Each row below holds a small network's activations on one record, seen along a few directions.
After each row come some of the record's fields: TAPIF, GAKE, DOZO, GAN, KODOP, VOPO.
A field that a record lacks is written none.
The largest differences between rows may come from other fields.
(in the rows, 500 means zero)
Random noise pushes rows far along 3 fixed directions. That doesn't count. These rows show it; they differ only by the noise:
588 403 652 411 556 607 470 490 446 441 538 492 501 440 379 592 509 475 536 581 603
450 432 339 513 513 573 479 398 457 635 384 270 398 730 633 417 140 483 406 407 421
576 398 540 558 559 671 503 454 373 465 562 457 445 472 458 549 392 528 528 529 528
492 401 343 640 540 658 517 391 358 588 470 304 372 642 612 437 152 548 456 415 416
578 658 591 314 436 587 379 551 672 390 566 763 595 583 504 641 611 320 419 657 506

534 722 651 288 339 605 252 633 706 467 643 565 566 456 580 576 489 431 529 470 487 : TAPIF: luval / GAKE: nuzit / DOZO: lodo / GAN: mim / KODOP: none / VOPO: tovi
536 328 435 431 622 561 586 348 396 524 414 328 500 567 485 472 360 463 529 526 601 : TAPIF: none / GAKE: none / DOZO: ror / GAN: sati / KODOP: none / VOPO: tovi
510 714 260 449 419 464 559 438 678 411 490 762 650 616 655 506 638 353 446 591 439 : TAPIF: none / GAKE: none / DOZO: none / GAN: none / KODOP: kinu / VOPO: nufos
528 638 494 690 437 606 462 598 501 408 645 755 454 522 560 576 565 517 422 549 353 : TAPIF: ruveb / GAKE: remev / DOZO: lodo / GAN: mim / KODOP: none / VOPO: tovi
507 699 366 716 419 492 568 563 554 350 641 863 557 468 589 523 736 519 480 569 366 : TAPIF: none / GAKE: none / DOZO: none / GAN: none / KODOP: gok / VOPO: gak
392 695 289 647 405 452 476 528 610 558 458 705 473 777 699 451 437 425 297 489 266 : TAPIF: none / GAKE: none / DOZO: none / GAN: none / KODOP: gok / VOPO: gak
438 427 528 519 530 397 493 545 469 539 426 434 438 521 450 451 528 531 463 466 512 : TAPIF: none / GAKE: none / DOZO: lodo / GAN: mim / KODOP: none / VOPO: tovi
517 597 282 628 486 590 601 408 467 424 587 586 548 491 662 484 471 517 568 501 433 : TAPIF: none / GAKE: none / DOZO: none / GAN: none / KODOP: kinu / VOPO: tovi
429 560 452 669 480 426 508 564 512 525 484 677 450 606 514 474 553 481 363 513 375 : TAPIF: none / GAKE: none / DOZO: none / GAN: none / KODOP: none / VOPO: none
639 658 361 393 492 676 549 389 618 274 660 750 748 425 612 572 704 358 627 642 607 : TAPIF: none / GAKE: none / DOZO: ror / GAN: sati / KODOP: none / VOPO: tovi
581 602 486 593 457 657 454 532 487 416 620 663 469 528 561 582 481 517 447 571 390 : TAPIF: ruveb / GAKE: latu / DOZO: lodo / GAN: mim / KODOP: none / VOPO: tovi
611 363 756 230 555 573 489 445 501 488 425 457 576 457 291 628 488 431 538 616 675 : TAPIF: luval / GAKE: nuzit / DOZO: none / GAN: none / KODOP: kinu / VOPO: nufos
460 557 474 229 444 452 382 482 676 578 360 412 533 710 579 490 373 347 403 493 512 : TAPIF: luval / GAKE: remev / DOZO: ror / GAN: nuf / KODOP: none / VOPO: tovi
571 516 423 370 484 563 504 440 559 409 571 409 580 380 579 472 530 511 652 461 583 : TAPIF: none / GAKE: none / DOZO: ror / GAN: nuf / KODOP: none / VOPO: tovi
522 501 524 501 495 513 480 479 481 530 477 496 477 536 483 536 449 464 462 531 475 : TAPIF: ruveb / GAKE: latu / DOZO: none / GAN: none / KODOP: kinu / VOPO: nufos
500 391 535 596 537 563 482 511 375 553 480 361 374 549 477 479 336 579 450 460 450 : TAPIF: ruveb / GAKE: remev / DOZO: lodo / GAN: mim / KODOP: none / VOPO: tovi
460 632 350 541 396 499 453 542 588 470 611 453 509 418 686 401 486 590 597 333 428 : TAPIF: none / GAKE: none / DOZO: lodo / GAN: mim / KODOP: none / VOPO: tovi
521 546 396 794 479 689 472 518 380 490 624 555 362 574 628 493 313 595 418 465 302 : TAPIF: luval / GAKE: remev / DOZO: lodo / GAN: mim / KODOP: none / VOPO: tovi
579 679 527 593 446 598 453 611 531 359 709 804 531 412 508 619 675 514 501 602 454 : TAPIF: ruveb / GAKE: latu / DOZO: lodo / GAN: nuf / KODOP: none / VOPO: tovi
641 705 346 554 461 748 487 460 539 347 714 750 574 513 657 607 507 439 521 614 448 : TAPIF: ruveb / GAKE: latu / DOZO: ror / GAN: nuf / KODOP: none / VOPO: tovi
537 630 405 584 448 556 516 487 555 454 526 760 534 613 557 542 563 384 390 602 378 : TAPIF: none / GAKE: none / DOZO: none / GAN: none / KODOP: kinu / VOPO: nufos
429 714 443 271 415 372 353 585 774 554 418 597 573 747 608 484 526 322 326 530 453 : TAPIF: luval / GAKE: remev / DOZO: lodo / GAN: nuf / KODOP: none / VOPO: tovi
580 513 371 218 518 478 562 369 612 407 432 446 659 491 536 508 583 416 600 567 656 : TAPIF: none / GAKE: none / DOZO: ror / GAN: sati / KODOP: none / VOPO: tovi
475 636 522 517 391 638 339 571 561 543 652 422 473 491 656 483 321 533 538 369 407 : TAPIF: luval / GAKE: lor / DOZO: lodo / GAN: mim / KODOP: none / VOPO: tovi
412 495 514 366 484 346 497 496 606 544 415 393 593 441 505 416 580 499 567 421 571 : TAPIF: none / GAKE: none / DOZO: none / GAN: none / KODOP: dimoz / VOPO: tovi
565 499 735 713 502 600 496 642 408 401 678 771 450 364 339 646 674 555 480 599 456 : TAPIF: ruveb / GAKE: lor / DOZO: none / GAN: none / KODOP: gok / VOPO: gak
540 550 441 316 513 534 495 437 600 451 500 532 603 569 576 507 495 374 530 554 570 : TAPIF: none / GAKE: none / DOZO: ror / GAN: sati / KODOP: none / VOPO: tovi
543 683 384 582 434 546 467 565 567 370 638 782 537 480 586 524 680 462 477 559 443 : TAPIF: none / GAKE: none / DOZO: lodo / GAN: mim / KODOP: none / VOPO: tovi
537 486 399 382 543 500 525 422 545 466 424 526 549 629 528 498 507 386 443 580 547 : TAPIF: none / GAKE: none / DOZO: ror / GAN: nuf / KODOP: none / VOPO: tovi
502 583 729 491 416 560 339 621 548 523 573 574 466 462 459 588 503 472 461 503 453 : TAPIF: luval / GAKE: lor / DOZO: none / GAN: none / KODOP: dimoz / VOPO: tovi
586 741 596 318 347 656 284 591 690 416 614 696 571 540 567 635 542 372 446 590 467 : TAPIF: luval / GAKE: nuzit / DOZO: lodo / GAN: mim / KODOP: none / VOPO: tovi
459 448 426 542 539 431 567 463 470 536 413 519 483 594 485 455 494 452 429 520 486 : TAPIF: none / GAKE: none / DOZO: none / GAN: none / KODOP: kinu / VOPO: nufos
469 285 679 491 546 475 483 499 348 617 439 168 382 385 378 483 321 644 592 390 570 : TAPIF: ruveb / GAKE: latu / DOZO: none / GAN: none / KODOP: gok / VOPO: tovi
411 457 481 544 520 415 506 511 469 599 448 380 430 467 516 394 416 580 497 384 481 : TAPIF: none / GAKE: none / DOZO: none / GAN: none / KODOP: dimoz / VOPO: tovi
581 442 436 568 545 602 578 413 410 440 517 583 511 490 470 535 516 467 508 577 524 : TAPIF: none / GAKE: none / DOZO: none / GAN: none / KODOP: kinu / VOPO: nufos

Here are new rows. What are their fields?
533 384 211 358 591 495 652 274 502 484 368 287 604 557 597 394 423 464 599 477 651 : TAPIF: none / GAKE: none / DOZO: ror / GAN: sati / KODOP: none / VOPO: tovi
519 435 635 546 569 421 552 540 443 465 516 624 515 378 314 536 713 492 506 580 571 : TAPIF: none / GAKE: none / DOZO: none / GAN: none / KODOP: kinu / VOPO: nufos
485 420 612 413 517 364 522 517 498 510 446 380 528 326 389 473 620 573 605 456 591 : TAPIF: none / GAKE: none / DOZO: none / GAN: none / KODOP: dimoz / VOPO: tovi
416 481 588 579 510 368 499 587 497 541 483 554 459 455 421 455 584 529 449 468 470 : TAPIF: none / GAKE: none / DOZO: none / GAN: none / KODOP: dimoz / VOPO: tovi
539 524 386 424 479 547 556 369 547 485 433 492 586 570 572 513 484 415 509 549 491 : TAPIF: none / GAKE: none / DOZO: none / GAN: none / KODOP: kinu / VOPO: nufos
511 415 502 435 533 482 560 435 454 490 495 325 537 300 492 454 509 599 674 429 601 : TAPIF: none / GAKE: none / DOZO: none / GAN: none / KODOP: dimoz / VOPO: tovi
500 602 668 308 488 375 413 647 655 420 592 642 617 358 406 544 801 442 563 551 634 : TAPIF: none / GAKE: none / DOZO: lodo / GAN: nuf / KODOP: none / VOPO: tovi
633 672 475 497 486 678 477 513 563 329 667 866 602 531 527 650 638 374 451 688 490 : TAPIF: ruveb / GAKE: remev / DOZO: ror / GAN: nuf / KODOP: none / VOPO: tovi
418 542 546 244 447 369 357 549 683 614 317 393 485 749 538 474 387 384 326 490 458 : TAPIF: luval / GAKE: remev / DOZO: lodo / GAN: mim / KODOP: none / VOPO: tovi
468 311 546 521 637 345 660 461 394 503 400 425 501 438 342 479 617 558 543 527 610 : TAPIF: none / GAKE: none / DOZO: none / GAN: none / KODOP: gok / VOPO: gak
513 398 292 385 583 472 636 310 470 508 355 296 547 589 581 427 385 482 561 495 582 : TAPIF: none / GAKE: none / DOZO: ror / GAN: sati / KODOP: none / VOPO: tovi
436 535 356 472 481 387 558 438 595 551 390 487 565 604 585 427 515 442 460 467 463 : TAPIF: none / GAKE: none / DOZO: none / GAN: none / KODOP: kinu / VOPO: nufos
460 596 401 466 450 357 558 504 625 468 430 619 592 554 545 476 664 460 469 532 471 : TAPIF: none / GAKE: none / DOZO: none / GAN: none / KODOP: gok / VOPO: gak
386 475 468 419 512 299 521 500 576 624 311 458 496 677 477 429 486 408 372 490 475 : TAPIF: none / GAKE: none / DOZO: none / GAN: none / KODOP: kinu / VOPO: nufos
548 548 310 579 514 507 655 415 504 398 514 700 576 516 560 496 599 475 512 577 467 : TAPIF: none / GAKE: none / DOZO: none / GAN: none / KODOP: kinu / VOPO: nufos
529 369 660 670 516 648 479 527 304 543 594 359 380 363 415 534 362 611 573 430 488 : TAPIF: ruveb / GAKE: lor / DOZO: none / GAN: none / KODOP: kinu / VOPO: tovi
500 552 533 536 438 511 458 549 531 522 495 580 462 577 521 548 452 502 425 518 409 : TAPIF: ruveb / GAKE: latu / DOZO: none / GAN: none / KODOP: gok / VOPO: gak
